Each row has a name. Each question is about the rows just above it.

Gosak: [143 143 157 168 142 143]
guta: [121 122 190 136 157  86]
gaz: [141 125  75 125 116 160]
Give the next entry after [168 142].
[143]
Give the next entry after [143 143 157].
[168]
How many times does Gosak hold [143]?
3

rumu: [ 80 104 121 162  89]
Teki: [126 143 110 136 115]
Vema: [129 143 110 109 153]
nudur: [159  56 190 125 102]
davep: [111 142  96 133 143]
boguk: [151 103 154 128 170]
gar: [126 143 110 109 153]
Siz: [119 111 100 123 131]
zepa: [112  90 170 144  98]
Give the next entry after [ 80 104].
[121]
Move every entry of [142] by -1 step of 1.
[141]
Shift each entry of [151] by +1 times 1:
[152]
[123] with +1 step of 1 on every entry:
[124]
The row with [126 143 110 109 153] is
gar

suda: [172 172 198 180 181 177 174]
pul: [172 179 168 186 199 177 174]
Simas: [164 168 168 198 181 198 198]
bamen: [179 179 174 179 179 178 174]
Ton: [195 186 195 186 195 186 174]
Suge: [172 174 194 186 181 177 174]
Times [195] occurs in Ton:
3
What is the next entry after [198 180]?
[181]
Shift each entry of [177] by +1 times 1:
[178]
How many times does Simas hold [198]?
3
Times [179] occurs in bamen:
4
Shift each entry of [179 179 174 179] by +1 times 1:
[180 180 175 180]

tuz: [172 135  54 160 163  92  62  92 165 115 149]
led: [151 133 126 143 104  89 150 102 103 140 101]
vip: [ 91 189 164 170 173  64 106 106 164  62 148]
[151 133] with +1 step of 1 on every entry:
[152 134]
Move every entry of [163  92  62  92] by +1 step of 1.
[164  93  63  93]
How many times does tuz hold [163]?
1

mogi: [136 134 161 103]
Fopez: [111 137 137  60]
Rof: [111 133 125 150]
Dufu: [129 108 121  90]
lepem: [162 145 164 126]
fovur: [170 106 112  77]
Mozun: [150 114 138 128]
vogoz: [100 110 110 100]
fegu: [110 138 164 135]
peko: [132  85 121 164]
Rif: [ 82 129 136 148]
talan: [166 125 133 135]
Shift each entry of [111 137 137] by +1 times 1:
[112 138 138]
The next entry after [133 125]:
[150]
How many times does vogoz hold [110]?
2
Move every entry of [137 137] by -1 step of 1.
[136 136]

migo: [125 125  67  68  83  67  83  67 125  67]
dokim: [158 143 174 143 147  70  66 121 134  73]
bek: [144 144 160 146 136  94 118 111 146 144]
Times [144] occurs in bek:
3
Give the next entry after [144 144 160 146 136].
[94]
How many times does migo hold [66]?
0
Move every entry of [67] by -1 step of 1.
[66]
What is the next entry after [ 94 118 111 146]?
[144]
[158 143 174 143] with -1 step of 1 on every entry:
[157 142 173 142]
How many times does migo hold [67]?
4

Rasur: [116 143 128 158 141  69 185 100 146 119 106 144 131 167 125 136 110 157
 124 113 105  74 137 102]
Banam: [151 109 126 109 127  92 152  75 125 123 147 123 120  75 109 160 127 109
 132 122  75 111 147 123]
Zurul: [147 112 126 107 118 188  73 140 103 133 160 112 123  94 134 136 156  95
 129 143 151 167 117 155]
komi: [102 135 131 106 133 120 141 159 145 133  96 125 136 124 136 100 113 149
 125 124 119 120 111 117]
What is the next entry after [109 127  92 152  75 125 123]?
[147]
Move every entry of [120 141 159 145] by -1 step of 1.
[119 140 158 144]
[167 125 136 110] with +1 step of 1 on every entry:
[168 126 137 111]
How many times does Rasur hold [116]?
1
Times [110] occurs in Banam:
0
Times [75] occurs in Banam:
3

vuv: [ 64 153 174 107 104 174 123 104 104]
vikap: [139 120 144  80 120 156 186 120 139]
bul: [133 100  79 116 116  94 116  83  79]
foz: [111  92 194 168  84 113 187  97 180]
voro: [190 169 169 127 169 175 169 190 137]
zufol: [121 185 150  88  67 174 110 155 196]
dibaf: [180 185 150 151  67 174 110 155 196]
Count of [174] in vuv:
2
Count of [79] in bul:
2
Move every entry of [169] by +1 step of 1.
[170]
How many times does vikap hold [120]?
3
Count of [104] in vuv:
3
Whose row is [121 185 150  88  67 174 110 155 196]?
zufol
Times [168] occurs in voro:
0

luf: [162 115 115  93 137  93]
bepa: [ 93 139 115 162 119 114]
piro: [ 97 146 118 138 141 147]
Muk: [113 158 138 130 130 131]
The next entry after [162 115 115  93]:
[137]
What is the next entry after [115  93 137]?
[93]
Times [115] occurs in luf:
2

fedi: [ 67  67  67  67  67 130 139]
lor: [142  68 132 157 131  89 150]
zeg: [149 111 111 150 149 149 111]
tur: [116 150 126 128 138 120 158]
giv: [143 161 119 112 113  66 122]
How many times does fedi hold [67]?
5
Times [150] occurs in zeg:
1
Shift each entry of [149] by +1 times 1:
[150]
Times [132] occurs in lor:
1
[143 161 119] with -1 step of 1 on every entry:
[142 160 118]

Peka: [150  79 172 140 124 132 151 169  87 102  85 138 142  91 183 119 155 147
 142 140 142  62  88  68 105]
Dalup: [108 170  95 112 119 124 108  94 167 143 159 115  95 172  90 127 101 102
 113 123 115 187 166  96 155]
seme: [145  91 152 126 112 142 133 166  97  91  75 123 122 100 190 120 155 147
 147 140 142  62  88  68 105]
Lis: [145  91 152 126 112 126 133 166  97  91  75 123 126 100 190 120 142 126
 148 154 136  61  90  93 111]
What is the next entry after [ 95 172  90 127 101 102 113 123]?
[115]
Give the next entry after [155 147 142 140 142  62  88].
[68]
Count of [126] in Lis:
4
Times [96] occurs in Dalup:
1
Move every entry of [100 190] by -1 step of 1.
[ 99 189]
[126] with -1 step of 1 on every entry:
[125]
Shift each entry of [123] by +1 times 1:
[124]

